A small network was trained on made-up records. Each row is its average activation on records with the value named, seen along a few directions.
Values that are neighbours, or in one group, have similar rows; names and order tell nothing.
(in the rows, 500 means zero)
Random noise pushes rows far along 18 fixed directions. That doesn't count. These rows show it; they differ only by the noise:
[567 432 470 479 544 497 476 474 538 455 458 590 503 570 443 452 568 439
 465 444 505 505 511 474 522 471 552 515 492]
[461 527 540 492 539 507 587 584 551 379 503 457 410 345 521 529 440 488
 543 576 695 465 497 416 473 553 477 522 549]
[456 614 481 524 451 412 520 607 500 418 462 418 450 422 532 419 508 599
 421 553 463 476 486 429 451 509 455 536 585]
[597 395 428 605 461 425 473 559 470 419 484 568 580 406 616 382 594 449
 440 568 588 500 524 474 443 526 593 436 377]
[496 470 410 443 442 446 531 506 609 464 482 479 310 414 429 470 296 537
 578 513 393 392 663 359 386 633 479 400 684]
[453 351 621 450 525 472 502 471 547 524 497 464 422 351 574 526 251 562
 625 576 617 485 591 525 602 547 480 437 480]
[634 616 317 578 381 550 489 585 559 520 488 544 468 450 427 480 369 485
 478 444 518 482 538 511 403 503 556 440 578]
[458 347 485 267 429 485 389 433 506 575 569 627 302 504 637 610 466 393
 479 521 440 571 665 361 558 442 593 370 550]
[530 507 572 477 528 550 462 446 409 722 490 685 488 505 610 689 487 503
 606 263 568 673 443 536 563 470 655 467 401]
[397 463 651 386 535 594 481 388 452 546 565 385 403 628 444 474 438 530
 678 382 411 554 518 529 609 614 527 527 409]
[568 545 538 493 571 545 626 535 482 393 710 305 557 259 382 499 690 475
 503 597 552 457 504 469 516 576 438 542 470]
[471 476 644 451 410 458 412 511 407 627 492 331 531 422 584 469 498 596
 502 558 426 621 551 534 592 512 513 396 513]
[444 660 403 529 543 569 510 451 538 583 502 602 537 527 401 530 489 438
 467 440 410 492 484 429 520 544 460 474 667]
[584 495 372 637 509 406 533 519 502 342 476 501 575 401 480 442 582 599
 510 448 461 377 528 576 360 538 510 559 417]
[410 542 505 679 528 373 511 557 436 515 495 499 511 622 701 691 502 573
 518 458 417 503 418 549 549 521 473 401 491]
[434 453 488 433 435 517 436 442 457 554 532 500 538 402 578 540 538 490
 564 532 456 499 645 530 430 536 529 444 421]
[404 462 545 403 541 543 602 309 416 522 577 574 401 325 586 414 504 534
 445 549 522 551 535 618 466 482 510 612 401]
[387 502 466 560 359 530 413 491 366 476 461 441 617 364 731 557 532 450
 447 585 612 530 508 607 370 556 511 452 610]
[586 405 521 588 524 473 501 514 568 385 376 420 535 526 437 435 347 643
 526 567 579 484 419 620 599 399 496 549 396]
[489 649 483 496 535 523 330 446 478 400 343 560 527 464 400 376 491 598
 563 150 538 495 533 591 545 551 597 630 653]


Field Mag:
d4: [501 550 583 480 421 515 581 568 472 485 462 324 438 677 449 494 525 605
 500 496 426 488 403 534 372 492 429 588 565]
d3: [471 588 493 435 439 543 492 517 452 549 478 456 494 452 502 532 517 558
 534 549 503 526 464 489 459 445 509 534 456]
d1: [628 362 545 601 532 489 595 363 446 607 481 478 507 464 507 554 448 480
 444 571 547 613 426 629 494 470 543 372 611]
d11: [480 631 561 600 621 525 587 490 509 665 404 632 612 537 430 456 433 460
 427 475 541 535 322 456 579 500 396 537 658]
d8: [493 422 718 515 560 418 641 482 418 657 485 415 572 539 551 491 673 486
 476 525 460 562 383 426 417 605 441 493 522]
d9: [483 622 431 487 540 546 545 491 568 502 435 697 478 385 439 339 498 419
 349 572 632 509 569 471 433 444 512 556 541]
d12: [503 535 494 660 560 477 536 524 481 435 440 501 536 487 492 515 527 532
 589 450 539 500 434 467 467 583 530 443 479]
d6: [509 487 450 510 580 566 511 535 605 474 569 629 556 475 463 500 406 367
 488 515 664 422 509 467 560 496 448 565 486]
d5: [458 549 545 632 583 503 641 385 419 630 528 546 532 563 514 368 587 463
 386 604 399 552 443 599 490 548 435 390 489]
d7: [608 441 542 562 647 552 580 382 462 488 486 550 491 607 413 456 711 408
 560 489 509 594 480 568 557 516 629 371 382]
d10: [346 638 621 298 444 575 414 521 485 610 493 514 517 535 523 472 564 445
 444 478 572 565 554 542 454 416 456 679 473]
d2: [541 538 445 549 471 510 457 509 482 475 593 462 582 419 481 475 479 509
 531 496 487 441 605 641 545 481 498 463 385]
Mag is arranged as a line.
A walk along Mag starts at d8 and steps to its neighbour d1. Put d3, d12, d6, d7 in the order it reaches them.
> d6, d12, d3, d7
Name the neighbours of d4, in listed order.
> d5
Fewest steps between d10 and d2?
> 4

Field Loman:
s8: [409 679 538 406 295 522 399 704 446 698 526 458 499 705 572 404 554 402
 423 534 428 619 388 259 511 494 502 525 447]
s3: [369 660 496 335 320 713 283 539 413 334 502 298 478 626 508 591 698 438
 614 380 556 575 530 498 428 503 622 618 515]
s2: [700 441 457 548 449 365 594 579 564 753 440 558 581 577 387 531 483 729
 562 494 213 468 416 391 388 405 476 454 271]
s4: [299 804 406 559 462 655 385 552 556 464 359 488 497 673 440 440 409 425
 633 530 548 473 620 591 493 550 542 364 481]
s11: [515 495 373 600 567 446 474 359 546 623 485 784 435 422 573 651 231 680
 523 436 468 581 370 468 701 334 588 468 427]
s10: [721 474 514 690 585 385 620 537 485 444 430 408 514 397 411 632 648 464
 525 506 526 569 422 358 433 609 595 230 727]
s7: [580 555 420 594 495 553 496 471 504 526 527 541 566 274 510 523 500 457
 523 430 583 467 782 796 429 513 531 370 476]
s6: [385 367 265 346 375 621 537 318 522 318 433 597 371 592 440 368 382 508
 510 658 346 388 563 474 232 429 525 644 264]
s9: [289 621 603 485 781 533 574 394 535 284 496 607 394 388 479 290 459 435
 506 288 710 359 619 604 581 728 392 719 684]
s1: [545 232 507 440 522 559 753 370 498 507 488 568 318 586 527 494 433 459
 486 667 491 593 374 413 262 520 559 538 384]
s12: [561 523 542 553 547 346 489 652 571 521 478 594 555 512 547 498 496 623
 463 484 555 414 535 676 561 316 409 583 336]
s5: [553 841 461 688 662 516 537 569 584 708 486 714 746 131 310 512 464 660
 808 228 598 429 554 364 512 648 572 536 273]
Loman is arranged as a line.
A walk along Loman starts at s2 and steps to its neighbour s12. Put s8, s3, s4, s5 in the order it reaches them.
> s4, s8, s5, s3
Name the neighbours of s7, in listed order.
> s6, s9
